Small tables with named rows and columns. After each table, cells are looked up by row and column.

nume.csv
,zosinu,kadifop,mupe,losupil
ginul,169,75,145,80
mer,51,162,79,192
romeres,122,179,159,75
zudop,136,156,205,97
nom,124,41,102,141
mup,176,101,41,180

mer, kadifop => 162
mup, mupe => 41
ginul, losupil => 80
romeres, kadifop => 179
nom, losupil => 141
nom, mupe => 102
romeres, losupil => 75
Which row has the largest losupil? mer

sug
columns: zubo, sir, migiv, nirufo
gav: [805, 528, 898, 362]
mizo: [392, 926, 751, 210]
dalogu: [347, 938, 237, 989]
mun: [835, 471, 933, 204]

sir of gav is 528
zubo of gav is 805
nirufo of gav is 362
nirufo of mizo is 210
sir of mun is 471
zubo of mun is 835
migiv of dalogu is 237
zubo of mizo is 392
nirufo of dalogu is 989
migiv of mizo is 751
zubo of dalogu is 347
migiv of gav is 898
sir of dalogu is 938
sir of mizo is 926
migiv of mun is 933
nirufo of mun is 204

Table tam
          fon  vamamo  latud   pavo  kuribuz  tilil  kivez
midol   58347   67764  42390  44344    25907  40490  60200
putusa  30716   41145  32766  27078    21657  40554  37855
zez     26560   56817  29911  34679    24529  34733  61989
ses     47377   75533  38359  34203    26840  28039  45254
kebas   32166   87455  28656  31233    33285  39424  40152

fon of putusa: 30716
kuribuz of kebas: 33285
latud of kebas: 28656
kuribuz of zez: 24529
kivez of midol: 60200
vamamo of zez: 56817
vamamo of kebas: 87455
latud of ses: 38359
latud of zez: 29911
kuribuz of ses: 26840
pavo of zez: 34679
pavo of kebas: 31233
vamamo of putusa: 41145

serogi:
           ladup   pamuko  valonir   lesapu      tor  durumus      rik     mipe
tasugo     7.223   36.674   -2.363   51.097   84.070    0.721  -46.922   57.183
letu      20.973  -45.279   16.431  -11.611   -6.749   20.817   31.313  -20.148
zivanif   -3.105  -12.571   26.051  -10.424  -37.274   27.391   20.741  -44.231
gato     -35.567   44.084   -6.663  -30.604  -55.266   -5.883   50.505  -35.080
mut       -5.772  -65.073  -51.427   23.065   53.376   63.020   39.759    0.285
fipos     18.102   29.921  -19.783  -35.557  -39.266  -53.215   49.143   38.134
dok      -25.912  -26.712  -62.384   41.402   69.475   46.899   25.773   26.017
fad       23.484   18.768   18.510   25.609   34.221   -8.169  -28.304   36.545
vipobo    31.489    0.238   43.801  -31.434  -58.816  -40.634   28.664   13.334
zef      -17.793   52.806  -63.352   -8.714   20.109  -23.699   38.379   26.225
mivokuv   19.884  -31.882  -66.447   -8.364   34.602   15.585   53.536   30.971

zivanif, valonir => 26.051
mivokuv, pamuko => -31.882
fipos, pamuko => 29.921
dok, rik => 25.773
tasugo, durumus => 0.721
tasugo, valonir => -2.363
dok, pamuko => -26.712
gato, tor => -55.266
mut, lesapu => 23.065
dok, durumus => 46.899
fipos, lesapu => -35.557
dok, valonir => -62.384
fad, durumus => -8.169
mut, pamuko => -65.073
gato, rik => 50.505
Which row has the largest mipe? tasugo

Table lor
	kad	karudam	zur	dugam	ren	fale
pel	72	66	148	94	26	65
gof	65	164	203	119	112	91
feza	97	239	205	127	145	125
fad	42	190	127	96	122	65
zap	213	101	54	148	196	168
zake	181	174	114	138	114	228
zuto	112	137	238	152	134	104

karudam of gof is 164
kad of zuto is 112
karudam of pel is 66
karudam of fad is 190
dugam of zap is 148
fale of fad is 65
ren of gof is 112
zur of fad is 127
dugam of zake is 138
karudam of feza is 239
dugam of zuto is 152
fale of gof is 91
karudam of zuto is 137
fale of feza is 125

Table kan
      metubos  fif  favet  feb  tud  vas
lun       128  214    128   96  112   32
vok       129  104    129  172   29  200
vina      128  124    127   28  215  212
kir       131  170    131   76  164  101
neb       131  178    136   68  181   83
nen       131  195    125  142   33   68

What is the fif of lun in kan?
214
What is the fif of vina in kan?
124
What is the favet of neb in kan?
136
What is the feb of nen in kan?
142
What is the feb of lun in kan?
96
What is the fif of kir in kan?
170
What is the tud of nen in kan?
33
What is the vas of kir in kan?
101
What is the vas of lun in kan?
32
What is the metubos of vok in kan?
129
What is the vas of vok in kan?
200
What is the tud of vok in kan?
29
What is the tud of neb in kan?
181
What is the favet of nen in kan?
125
What is the fif of vok in kan?
104
What is the feb of neb in kan?
68
What is the tud of vina in kan?
215
Which row has the largest vas? vina

Table gon
	nat	vup	gif	dav
bedutap	4643	4687	4554	4800
larut	4743	3501	6993	2002
daf	4702	2699	7701	1349
felikuv	4478	4644	4227	4889
razir	6138	4957	6299	3306
vutilo	5908	4243	5515	3028
ver	4540	4522	4482	4708
bada	4724	4750	4738	4652
dilaza	4698	4758	4701	4644
torap	1960	2777	2122	5110
teg	4602	4602	4602	4713
zut	5589	6184	6790	3068

What is the vup of teg in gon?
4602
What is the dav of daf in gon?
1349
What is the vup of bedutap in gon?
4687
What is the dav of zut in gon?
3068
What is the gif of larut in gon?
6993
What is the gif of torap in gon?
2122
What is the vup of razir in gon?
4957
What is the dav of vutilo in gon?
3028
What is the nat of felikuv in gon?
4478
What is the dav of dilaza in gon?
4644
What is the nat of vutilo in gon?
5908
What is the dav of razir in gon?
3306
What is the vup of bada in gon?
4750
What is the gif of bedutap in gon?
4554
What is the vup of zut in gon?
6184

keni
fields: digal, mizo, zuzibu, naf, kegava, nazudaf, ran, safeme, soladom
bok: [100, 58, 199, 141, 12, 60, 150, 22, 100]
nezagu: [92, 100, 63, 103, 94, 61, 84, 93, 144]
dof: [59, 197, 144, 14, 219, 45, 29, 20, 154]
sezoren: [127, 60, 81, 68, 112, 103, 95, 101, 111]

zuzibu of sezoren = 81
kegava of dof = 219
digal of sezoren = 127
ran of dof = 29
digal of bok = 100
mizo of dof = 197
digal of nezagu = 92
nazudaf of sezoren = 103
naf of dof = 14
kegava of sezoren = 112
safeme of bok = 22
kegava of nezagu = 94
zuzibu of dof = 144
kegava of bok = 12
ran of nezagu = 84
soladom of sezoren = 111
soladom of nezagu = 144
Which row has the largest safeme? sezoren

lesak:
         zagotap   dulid
bebif      8.233  -2.770
tegosip   -6.244   0.237
bazonef    6.159  -2.127
davimo     2.963   5.757
kivi      -2.149  -1.481
vuraz      1.570   2.996
sipak      0.937   2.064
nem       -7.999  -1.765
viziv     -4.488  -2.234
tunem     -0.378   2.871

tegosip, dulid => 0.237
tunem, dulid => 2.871
kivi, dulid => -1.481
tunem, zagotap => -0.378
davimo, zagotap => 2.963
bebif, dulid => -2.770
bazonef, dulid => -2.127
kivi, zagotap => -2.149
bazonef, zagotap => 6.159
viziv, zagotap => -4.488
davimo, dulid => 5.757
sipak, dulid => 2.064
vuraz, dulid => 2.996
sipak, zagotap => 0.937
viziv, dulid => -2.234
vuraz, zagotap => 1.570
nem, dulid => -1.765
nem, zagotap => -7.999
tegosip, zagotap => -6.244
bebif, zagotap => 8.233

kodalo =
         malavo  fimab
zopizab      36     77
lapu         52    126
poro        174     44
seta         84     45
sukov       106    118
rosi         89    108
fefesi      192    105
zis         226     76
bur         141    154
zefeb        44    107
bepuv       184     51
ribut       145    114

What is the fimab of poro in kodalo?
44
What is the malavo of bepuv in kodalo?
184
What is the fimab of zefeb in kodalo?
107
What is the malavo of fefesi in kodalo?
192
What is the fimab of fefesi in kodalo?
105
What is the malavo of sukov in kodalo?
106
What is the malavo of rosi in kodalo?
89
What is the fimab of zis in kodalo?
76
What is the fimab of seta in kodalo?
45
What is the malavo of ribut in kodalo?
145
What is the malavo of bur in kodalo?
141
Which row has the largest fimab? bur

duv:
fields: zus, zili, bak, ginek, lakiri, rodopu, surerev, tuvubep
pebegu: [52, 185, 181, 138, 137, 222, 228, 134]
nor: [145, 139, 163, 170, 176, 140, 171, 163]
siniz: [160, 188, 102, 141, 152, 212, 173, 120]
fol: [157, 231, 162, 89, 159, 148, 119, 103]
ror: [95, 204, 224, 189, 76, 103, 147, 124]
boz: [75, 158, 162, 173, 173, 96, 170, 142]
vage: [151, 136, 161, 131, 120, 148, 162, 202]
mabovo: [138, 190, 192, 188, 140, 118, 148, 172]

zili of mabovo = 190
bak of mabovo = 192
surerev of vage = 162
tuvubep of fol = 103
lakiri of pebegu = 137
zus of ror = 95
surerev of fol = 119
bak of fol = 162
zili of vage = 136
ginek of vage = 131
ginek of nor = 170
zili of siniz = 188
surerev of ror = 147
rodopu of ror = 103
tuvubep of boz = 142
bak of vage = 161
lakiri of fol = 159
surerev of pebegu = 228
lakiri of mabovo = 140
Which row has the largest surerev? pebegu

